A small network was shown many inputs. Here are its activations along a few directions, one row for each input.
Each table varies a few parts of the input and shows all the possible inputs, shuffled.
A made-up example of a description, with smaller parts first: one of 5 places around a ring, together with either a single point or one of 11 places along a line or (one of 3 separate values, together with one of 6 places along a line).
Shared parts are said once, and a part with two or three values counts as separate values.
In the rows, zero is written as 128.

Other details of the inputs vary at random and push rows far along two fixed directions, the same in every table; ignore that.

A family of inputs:
R1: [126 140 113 199  93 202 108 128 123 135 146]
R2: [ 87 124 186 152 128 111 120 139 121 190 114]
R3: [167 117 123  81 146  50 154 148 157 110  89]
R4: [198 133  38 159 130  87 150 163 144  68 123]
R5: [222 165  75 139 119 116 150 166 170  70 160]
R6: [143 116 131 206 103 197 101 126 125 132 144]
R7: [127 129 120 207 100 195  99 124 134 130 154]
R8: [ 54 116 185  98 153 115 131 134  96 199 157]
R9: [222 122  61 127 116 144 141 138 151  56 111]
R10: [ 55  95 186 123 147  94 132 131  94 202 111]
R11: [182 125 136  56 151  74 161 152 153 108 126]
R12: [ 43 143 195 118 153  91 127 118  67 170 132]
R13: [169 172 150  80 145  50 148 130 141  83 106]
R14: [127 133 117 204  97 198 102 124 130 132 151]
R15: [221 142  65 131 109 144 135 134 168  60 115]
R16: [116 121  87 191 110 200 117 131  90 132 144]
R17: [210 122  42 124 122 142 149 136 137  57 113]
R18: [118 137 102 228 106 145 117 156 108 148 150]
R19: [193 150  34 130 111 136 131 129 165  56 131]
R20: [115 110 111  34 159  74 132  99 168 104 109]
R21: [133 101 104 192 110 200 121 130  86 132 138]
R22: [127 149 136  63 144  37 144 133 185 127  97]
R23: [143 112 119 191 103 207 119 137  94 134 128]
R24: [164 128 123  59 134  97 133 109 185  97 101]
R25: [ 64  90 199  97 136 144 112 102 114 186 112]
R26: [139 138 135 218 123 150 133 148  50 117 148]
R27: [ 53  81 185  99 146 137 113  97 108 184 120]
R28: [141 100 142  34 151  82 134 105 172 106  93]
R29: [123 153 126  29 136  89 136 104 185 115  97]
R30: [ 69 134 226 118 145  98 130 124  71 173 118]
R31: [160 136 146 204 110 178 127 165 107 149 172]
R32: [112 146 107  27 140  83 135 102 172 113 103]
R33: [199 186  66 156 123  86 144 147 128  41 141]
R34: [ 52 169 219 124 137  95 119 117  97 174 131]
R35: [ 51 135 189 101 140 115 124 130 114 201 162]
R36: [ 58 121 152 124 124 148 103 101 127 170 139]
R37: [150 110 125 199 123 174 138 164  80 145 173]
R38: [116 113 109  31 155  77 136 100 164 107 106]
R39: [ 53  85 182  96 143 140 117  98 104 186 118]
R40: [141 133 123 195  97 206 113 132 111 138 133]
R41: [118 116  90 194 112 196 113 129  92 131 147]
R42: [113 130 115  37 147  73 124  95 186 108 114]
Description of these inputs: one of 6 places around a ring, together with either one of 3 separate values or one of 4 places along a line.
The inputs of R3 and R10 match in every part but the place on the ring of 6. If R9 is changed in the same way as R3 into R10, which row does it become? -> R21
The inputs of R32 and R16 match in every part but the place on the ring of 6. If R36 is changed in the same way as R32 into R16, which row does it become? -> R38
Change only the place on the ring of 6 in R42. List by row number the other rows that result. -> R6, R7, R20, R27, R28
Change only the choice among 3 separate values in R8. List by row number the other rows that result. -> R4, R12

A family of inputs:
R43: [ 87 173 145 222  96 169 105 130  71 161 134]
R44: [158 165 102 189 122 112 126 153 129  71 144]
R45: [ 73 150 135 206  83 198  86  97  97 145 151]
R46: [143 155  76 169 110 156 110 123 162  74 137]
R47: [ 96 140 153 235 116 147  96 142  92 169 169]
R48: [179 136  88 155 129 131 155 141  65  77 148]
R49: [ 39 164 206 138 150 115 126 134  88 181 160]
R50: [193 144 117 171 123 154 136 158 133  93 104]
R51: [114 141 134 103 127  51 138 149 159 131 137]
R52: [105 140 116  98 122  77 136 127 182 138 120]
R53: [125 122 135  79 173  85 161 139 100 107 128]
R54: [125 115 136  83 141  74 141 112  91  98 104]
R55: [123  98 106  85 144  80 153 149 132 147  96]
R56: [ 44  69 160 117 143 156  97  89 107 200 124]
R57: [138 125 152  64 113 131 119  86 154 106  98]
R58: [105  94 110  71 149 121 127 100 144 101  99]
R59: [106 169 129  92 120  87 126  91 148 107 104]
R60: [ 85  82 104 180 110 218 117 142  91 181 169]
R61: [163 153  75 185 117 129 116 127 160 104 137]
R62: [177 108  75 160 131 122 165 177  99 107 164]
R63: [123  99 178 218  96 172 120 166  96 176 157]
R64: [108 110 105  54 159 136 134 111 136 109 118]
R65: [194 132 133 175 122 139 133 156 126  74 127]
R66: [124 162 123 103 147  68 125 130 159 145 109]
R67: [137  96 138  70 115 122 130 121 189 137 114]
R68: [114 154 118 100 129  65 141 151 166 149 113]
R69: [133 107 111  89 163  82 137 128 126 143  92]
R70: [159 108  63 147 105 168 121 102 109  71 118]
R71: [123  99  95  56 159 126 127 106 145 136 128]
R72: [119 105 137  90 162  77 143 131 111  99 106]
R73: [214 138 123 165 133 137 143 160 123 109 160]
R74: [110 139 113  88 134  97 106  97 186 130 126]
R75: [147 105 143  74 134 124 114 100 182 133 109]
R76: [140 111 126  80 173  75 153 135 107 133 138]
R77: [105 175 116  61 123 119 120  93 150 110 133]
R78: [209 121 124 177 122 129 126 152 134 100 137]
R79: [ 99 167 117  69 143 121 122 112 170 111 135]
R80: [135 132 147  54 143 148 129 115 167 114 119]
R81: [178 171  92 178 133 110 136 157 125 105 176]
R82: [ 96  77 136 217 113 159 125 162  66 171 157]
R83: [ 87 161 161 226  95 154 102 128  64 142 158]
R84: [191 139 114 162  96 163 129 115 129  80 109]
R85: [162  89  58 167 114 141 144 146 133 106 124]
R86: [185 130 115 169 116 166 131 134 149  81 110]
R87: [113 155 107  70 143 111 114 107 178 137 145]
R88: [ 42 104 180 131 156 136 123 126  73 189  97]
R89: [158 153 177  72 136  94 153 125 111 112 127]
R90: [109 173 132 102 147  77 132 134 151 119  99]
R91: [132 115 152  71 133 134 121 105 174 107  99]
R92: [164 118  72 161 112 150 134 111  99  75 108]
R93: [ 74 107 208 130 121 137 126 147 118 224 112]
R94: [199 119 105 171 117 156 123 129 157 107 121]
R95: [ 80 111 223 122 131 130 142 154 100 214 158]
R96: [172 132  74 163 119 138 139 135  83  87 101]
R97: [200 141 133 167 101 137 131 137 106  73 126]
R98: [103 147 102  67 125 109 130 129 184 141 149]
R99: [140 113 133  53 124 136 137 132 182 144 133]
R100: [110  75  96  69 131 109 135 117 158 131 113]
R101: [100 160 130 100 140  89 127 110 167 108 106]
R102: [106  86 141 221 131 161 109 141  59 167 152]
R103: [169 191 100 169 113 117 142 142  98  79 165]
R104: [168 162  87 175 115 108 152 178 132 110 180]
R105: [ 74 108 197 101 136 183  99 104 131 213 144]
R106: [208 134 108 173 123 144 128 153 141 119 114]
R107: [151 149 162  80 126 102 138 118 129 122  81]
R108: [141 141 146  47 122 146 127  96 147 113 117]
R109: [152 144 178  79 157  97 155 143 130 113 129]
R110: [ 38 107 164  91 131 177 110  85  72 180 132]
R111: [ 34  90 178 129 149 148 118 102  89 178 104]
R112: [ 96  84 122 215 126 188 107 119  82 174 135]
R113: [148 136  62 168  91 144 118 139 177 104 152]
R114: [ 65  93 206 128 114 149 121 123 134 213 119]
The inputs of R91 and R46 match in every part but one. If R65 is changed in the same way as R91 into R46, which row does it become? -> R44
Describe the family of inputs behind these rows. -> one of 3 separate values, together with one of 4 places along a line, together with one of 6 places along a line
Change only the place on the line of 6 in R74. List by row number the other rows that result. -> R47, R61, R66, R81, R87

A family of inputs:
R115: [ 94 110 169 137 125 159 115 116 113 163 127]
R116: [172 133  94 193 101 179 119 143 137 104 143]
R117: [128 140 156  39 166  22 159 137 144 124 108]
R118: [ 80 118 160 124 128 147 115 112 107 161 128]
R119: [195 140  60  85 138  93 143 122 167  49 107]
R120: [181 151 108 217 114 139 136 166  89  97 151]
R121: [ 79 110 152 117 133 138 120 118 114 166 129]
R122: [ 74 128 150 124 126 135 114 109 123 163 127]
R123: [ 77 109 145 130 130 143 117 116 107 165 132]
R124: [ 94 103 163 129 129 150 117 123 119 170 129]
R125: [195 149  62  76 133  89 145 128 182  56 116]
R126: [ 92 148 182 154 133 103 128 142  97 168 143]
R127: [166 137  90 189 103 173 121 141 133 106 141]
R128: [121 118 139  16 157  68 145 110 171 127  99]
R129: [174 126  89 191 104 181 125 138 118  99 141]
The inputs of R126 and R120 match in every part but one. If R125 is changed in the same way as R126 into R120, which row does it become? -> R118
Describe the family of inputs behind these rows. -> one of 3 separate values, together with either a single point or one of 4 places along a line
Change only the place on the line of 4 in R118. List by row number the other rows that result. -> R115, R119, R129
List by row number the other rows that have the choice among 3 separate values in common with R123. -> R117, R121, R124, R128
